Each row below holds a small network's activations on one input, seen along a few directions.
In each table, some parts of the input vary, and every possible input appears once, in random order.
A made-up example of a description, with smaller parts first: one of 8 places around a ring, together with either a single point or one of 9 places along a line or (one of 2 separate values, together with one of 6 places along a line).
Shared parts are said once, and a part with two or three values counts as separate values.

Other details of the inputs shift rows strongly along two fixed directions, in all tables alike. That doesn't count.

Rows:
x1: [-1.71 -0.42  0.72  3.73  1.27  1.68  1.28  2.03 -2.03  1.77  0.72  0.14
 -1.67 -1.75]
x2: [ 0.39  1.11 -1.38  2.20 -1.85  2.05 -1.43  1.24 -0.13  1.39 -0.07  1.01
 -1.56 -0.95]
x3: [ 0.14  0.01  0.75  1.21  0.86  0.84  0.38  0.93  1.19  1.06  0.28  0.29
 -0.32 -0.81]
x4: [ 4.77  0.32  1.02 -7.59 -1.97 -1.41 -1.22 -1.89  4.43 -3.94 -0.91  0.48
  2.98  2.65]
x5: [-3.30 -0.95  1.90  2.09  3.50 -2.34  3.17 -1.35 -2.48  0.03  0.86 -1.95
  0.18  0.41]
x6: [ 0.72  0.44 -1.98  1.38 -2.20  1.69 -1.53  1.06 -0.44  1.69  0.19  1.42
 -1.19 -0.74]
x7: [-2.31 -0.06 -0.31  1.98  2.81  1.20  2.28  0.22 -3.00  1.18 -0.08 -1.61
 -0.88 -2.12]
x8: [-6.40 -0.28  0.98  8.89  5.42 -0.17  3.51  0.01 -4.97  3.43  0.81 -2.46
 -2.85 -2.55]
x9: [-1.38  0.83 -0.24  5.25 -3.11  1.08 -3.97  0.97  0.41  1.33 -0.51  2.16
 -2.82  1.15]
x10: [ 0.39  0.30 -1.52 -5.05  0.78 -1.36  1.40 -1.75 -0.81 -1.05 -0.22 -2.14
  2.03  0.36]
x11: [-0.24  0.05  0.54  3.20 -1.37 -1.04 -1.42 -0.15  1.98  0.30  0.02  0.97
 -0.87  1.08]
x12: [ 0.18 -0.51 -0.73 -7.58  2.77 -3.47  3.17 -2.61  0.45 -2.67  0.08 -3.41
  3.88  0.50]
x13: [-0.53 -0.22 -1.13  2.16  0.27  1.52  0.17  1.03 -2.57  1.83  0.17  0.83
 -1.17 -1.64]
x14: [ 0.45 -0.36  0.07  0.85  0.67  0.01  0.31  1.14  0.38  1.74  0.59  0.60
 -0.31 -1.02]
x15: [ 2.03  0.24  1.25  5.53 -5.97  1.53 -6.53  2.26  3.80  1.29 -0.75  5.67
 -3.05  2.11]
x16: [ 0.05 -0.31 -1.05 -0.15  0.08 -0.33  0.18  0.83  0.45  0.73  0.30 -0.37
  0.21 -1.00]
x17: [-2.83 -1.17  0.05  4.25  2.57  0.98  2.35  2.08 -3.94  3.13  1.60 -0.19
 -1.77 -2.77]
x18: [-1.59 -1.09 -1.18 -2.86  3.01 -2.15  3.14 -1.03 -1.21  0.25  1.01 -2.48
  1.75 -1.44]
x19: [-0.23 -0.55  1.34 -6.49  3.19 -2.05  3.60 -2.24 -0.99 -3.32  0.18 -3.30
  3.01  0.79]
x20: [ 1.10 -0.68  1.38 -2.25 -2.67 -1.65 -2.60 -1.10  1.11 -2.65 -0.43  1.76
  0.95  3.72]
x21: [ 5.76  0.86  0.50  2.05 -7.85  4.16 -6.62  3.32  3.87 -0.67 -0.94  6.17
 -2.00  2.17]
x22: [-4.69 -0.24 -0.34  4.40  5.21  1.02  4.04  0.64 -5.14  2.96  0.74 -2.63
 -1.46 -3.87]
x23: [ 0.87  0.14  1.55  5.38 -2.38  0.23 -2.65  1.01  2.49  1.44 -0.09  3.03
 -2.10  1.17]
x24: [-1.30  1.12 -0.48  1.43  0.57  1.59  0.50  0.24 -0.54  0.53 -0.15 -1.42
 -1.23 -1.43]
x25: [ 0.51 -0.42  0.59 -1.68  1.26 -0.65  1.39 -0.34  1.10  0.04  0.10 -0.49
  0.84 -0.34]
x26: [ 0.88 -0.45  0.39 -4.66  2.03 -2.05  2.19 -1.36  0.80 -1.02  0.16 -1.20
  2.42  0.23]
x27: [ 0.29 -0.60  0.20 -0.62  0.48 -0.01  0.76  0.91 -1.51  0.24  0.64  0.20
  0.32 -0.30]
x28: [-3.02  0.31  0.06 -0.66  3.36 -3.08  2.85 -3.09 -1.59 -0.77  0.26 -3.46
  0.99  1.00]
x29: [-0.45  0.32 -0.30  2.40 -0.31  1.37 -0.45  1.54  1.28  1.04  0.19  0.16
 -0.81 -1.29]
x30: [ 2.47 -0.22  0.26 -6.65 -3.24 -3.60 -3.04 -2.97  3.96 -4.48 -0.92  0.82
  3.24  4.44]
x31: [ 4.69  0.70 -0.81 -1.43 -5.62  1.32 -4.48  1.45  4.65 -1.26 -1.11  3.15
 -0.14  1.71]
x32: [-1.11 -0.59  0.63 -3.64  0.88 -2.74  0.05 -3.37 -1.07 -2.77 -0.79 -1.45
  2.02  2.51]
x33: [-0.15 -0.74 -0.19  2.19  0.62  0.49  0.48  1.46 -0.25  2.64  0.89  1.23
 -1.02 -1.63]
x34: [ 2.41  0.91 -0.11  2.26 -4.11  2.42 -3.67  2.17  3.63  0.00 -0.50  2.54
 -1.66 -0.15]
x35: [ 1.41 -0.32 -0.88 -8.74  2.08 -2.70  2.35 -3.27 -1.47 -3.35 -0.60 -2.66
  4.13  1.30]
x36: [ 0.73  1.14  0.15  4.78 -2.20  3.88 -2.53  2.18 -0.03  1.05 -0.73  1.99
 -2.91 -1.23]
x37: [-2.05  0.92 -0.85  3.41  0.79  2.24  0.50  1.02 -1.19  1.81  0.16 -0.95
 -1.73 -2.00]
x38: [ 4.02  0.89 -0.40 -3.46 -3.51  1.57 -2.89 -0.43  1.95 -2.63 -1.53  1.95
  1.00  1.97]
x39: [-3.59 -1.00  0.75  0.09  5.22 -0.96  4.97 -0.15 -4.08  0.93  1.40 -2.93
  0.72 -2.21]
x40: [ 2.62  0.56 -1.22 -7.57 -1.35 -1.11 -0.01 -2.65  1.50 -3.26 -1.02 -1.46
  2.86  1.99]
Each input here is: one of 5 places around a ring, together with either one of 2 separate values or one of 6 places along a line.
Question: Changing only the place on the ring of 5 turns x40 into x25. The same change can be made to x24. Which row results?
Answer: x4
Question: Which other rows does x26 become when the place on the ring of 5 takes its other values? List them by row number.
Answer: x2, x12, x22, x39
Question: Which other rows does x9 become when the choice among 2 separate values takes its other values? List them by row number.
Answer: x28
Question: A walk changes only the place on the line of 6. It starts at x17 and steps to x27. List the rest of the walk in order.
Answer: x39, x1, x21, x19

Rows:
x41: [-2.07 -0.90 -0.60  3.48  2.23 -0.39  1.48  1.55 -1.27  3.34  1.04 -0.35
 -1.07 -2.39]
x42: [-5.36 -0.75  1.83 -0.95  7.33 -3.30  6.10 -3.43 -2.82 -0.76  0.36 -5.77
  1.65 -1.10]
x43: [ 1.18  0.49 -0.04  0.95 -3.46 -0.20 -3.58 -0.24  3.43 -1.09 -0.90  1.65
 -0.43  1.87]
x44: [ 4.45 -0.75  1.04 -9.49 -0.96 -2.14  0.43 -1.93  2.13 -4.32 -0.38 -0.03
  4.23  3.21]
x45: [ 3.38  0.44  1.43 -0.73 -4.45  0.45 -4.11 -0.02  2.30 -2.69 -0.97  3.05
 -0.17  3.44]
x46: [ 2.88 -0.87  0.11 -0.48 -2.67  0.53 -2.34  1.36  0.89  0.49  0.03  3.10
 -0.26  0.98]
x47: [ 2.67  0.56 -0.27 -3.93 -1.47  1.07 -0.68 -0.19  0.07 -2.54 -0.89  0.31
  1.15  1.00]
x48: [-2.79  0.99 -1.38  4.27  0.95  2.32  0.32  1.72 -0.96  2.76  0.20 -0.89
 -2.34 -3.17]
x49: [-0.16  1.17 -0.25  3.50 -0.10  3.21 -0.25  1.56 -0.38  1.57 -0.32 -0.11
 -1.80 -1.73]
x50: [-1.96 -0.17 -0.17  5.10  0.70  1.26  0.48  2.50  0.62  3.36  0.92  0.48
 -2.05 -2.79]
x51: [-0.09 -0.77  0.99 -4.03  3.66 -1.95  3.53 -1.52  0.53 -1.38  0.24 -2.38
  2.34 -0.72]
x52: [-3.14 -0.62  0.82  5.29  0.94  0.02 -0.23  0.58 -2.71  2.11  0.47  0.67
 -1.99 -0.35]
x53: [-0.29  0.51 -0.41  3.47 -2.61 -0.32 -2.31  0.20  0.78  0.83  0.18  1.87
 -1.63  1.37]
x54: [ 2.61  0.55 -1.26 -0.98 -3.45  1.96 -2.54  0.69 -0.29 -0.36 -0.50  2.45
 -0.37  0.90]
x55: [-1.29  0.12 -1.84 -5.46  3.35 -2.50  3.70 -2.83 -2.34 -1.34  0.51 -4.05
  2.74 -0.54]
Question: Describe the family of inputs behind these rows.
Answer: one of 3 separate values, together with one of 5 places around a ring
Question: Changing only the place on the ring of 5 turns x48 into x49. The same change can be made to x43. Which row results?
Answer: x42
Question: Which other rows does x53 become when the choice among 3 separate values takes its other values? List them by row number.
Answer: x41, x55
Question: A walk changes only the place on the ring of 5. It starts at x44 and steps to x51. List the rest of the walk in order.
Answer: x50, x41, x46

Rows:
x56: [ 1.44  1.38 -2.30  5.10 -2.65  3.96 -1.88  4.38  2.38  4.48 -0.12  1.72
 -3.39 -4.58]
x57: [-2.39  0.22  0.80  7.52 -1.25 -0.28 -2.89  1.00  3.36  3.02 -0.11  0.92
 -3.82 -0.39]
x58: [-3.67 -3.32  4.76 -1.68  8.11 -6.64  5.61 -2.86 -3.05 -0.02  1.41 -3.24
  2.52  0.29]
x59: [-2.24 -0.90 -0.61  3.80  3.80  2.89  3.71  4.14 -1.66  4.02  1.82 -0.58
 -2.03 -5.11]
x60: [ 4.02 -1.61  3.08 -5.06 -3.22 -3.49 -2.02 -2.01  5.02 -4.38  0.14  2.99
  2.68  5.03]
x61: [ 3.16  2.07  0.01 -3.33 -5.15 -2.05 -5.43 -2.84  8.53 -3.49 -1.92  1.22
  1.74  4.09]
x62: [-2.22  1.81 -2.73 -6.56  2.59 -1.38  1.92 -5.74 -2.49 -4.64 -1.93 -6.71
  2.40  1.14]
x63: [-4.44 -1.18  1.86  8.33  2.26 -2.04  0.49  1.57 -0.22  3.03  1.50  0.91
 -1.87 -1.40]
x64: [ 3.46  0.44  1.27  0.46 -5.99 -1.67 -5.18 -0.03  6.50 -1.42 -0.36  3.39
 -0.39  4.15]
x65: [ 7.92  1.63 -1.22 -2.72 -7.31  4.16 -5.02  3.36  6.41 -0.30 -0.89  4.63
 -0.30  1.32]
x66: [ 1.37 -0.05  1.36  4.35 -0.22  4.34  0.68  5.35  0.00  3.81  1.38  3.43
 -1.87 -3.64]
x67: [ 0.74  1.43 -2.25 -6.95  3.11 -0.16  3.35 -2.12  2.65 -1.81 -0.66 -4.90
  3.37 -2.46]
x68: [-5.11  1.53 -2.69  5.84  0.70  2.25  0.37 -0.55 -5.02  2.14 -0.56 -1.87
 -3.38 -2.54]
x69: [-5.28 -0.46 -0.55 -4.00  6.05 -1.88  5.00 -3.12 -7.59 -1.81  0.58 -5.23
  1.82  0.28]
x70: [-0.69 -2.22  0.35  3.93  4.33  1.64  4.57  3.74 -3.49  4.65  2.90  1.22
 -0.73 -4.61]
x71: [-1.30 -1.58  0.09 -8.65  3.10 -3.08  3.59 -4.48 -6.03 -4.28 -0.06 -3.51
  4.43  2.29]
x72: [ 6.01 -0.63  0.41 -7.20 -4.33 -0.40 -2.94 -1.88 -2.27 -4.78 -2.08  3.81
  2.68  5.81]
x73: [-0.79  1.45 -1.64  6.84 -3.92  3.83 -3.92  2.09 -3.03  1.77 -1.05  1.81
 -3.88  0.35]
Question: Describe the family of inputs behind these rows.
Answer: one of 3 separate values, together with one of 6 places along a line
Question: Changing only the choice among 3 separate values turns x71 into x66. The same change can be made to x68. Which row results?
Answer: x56
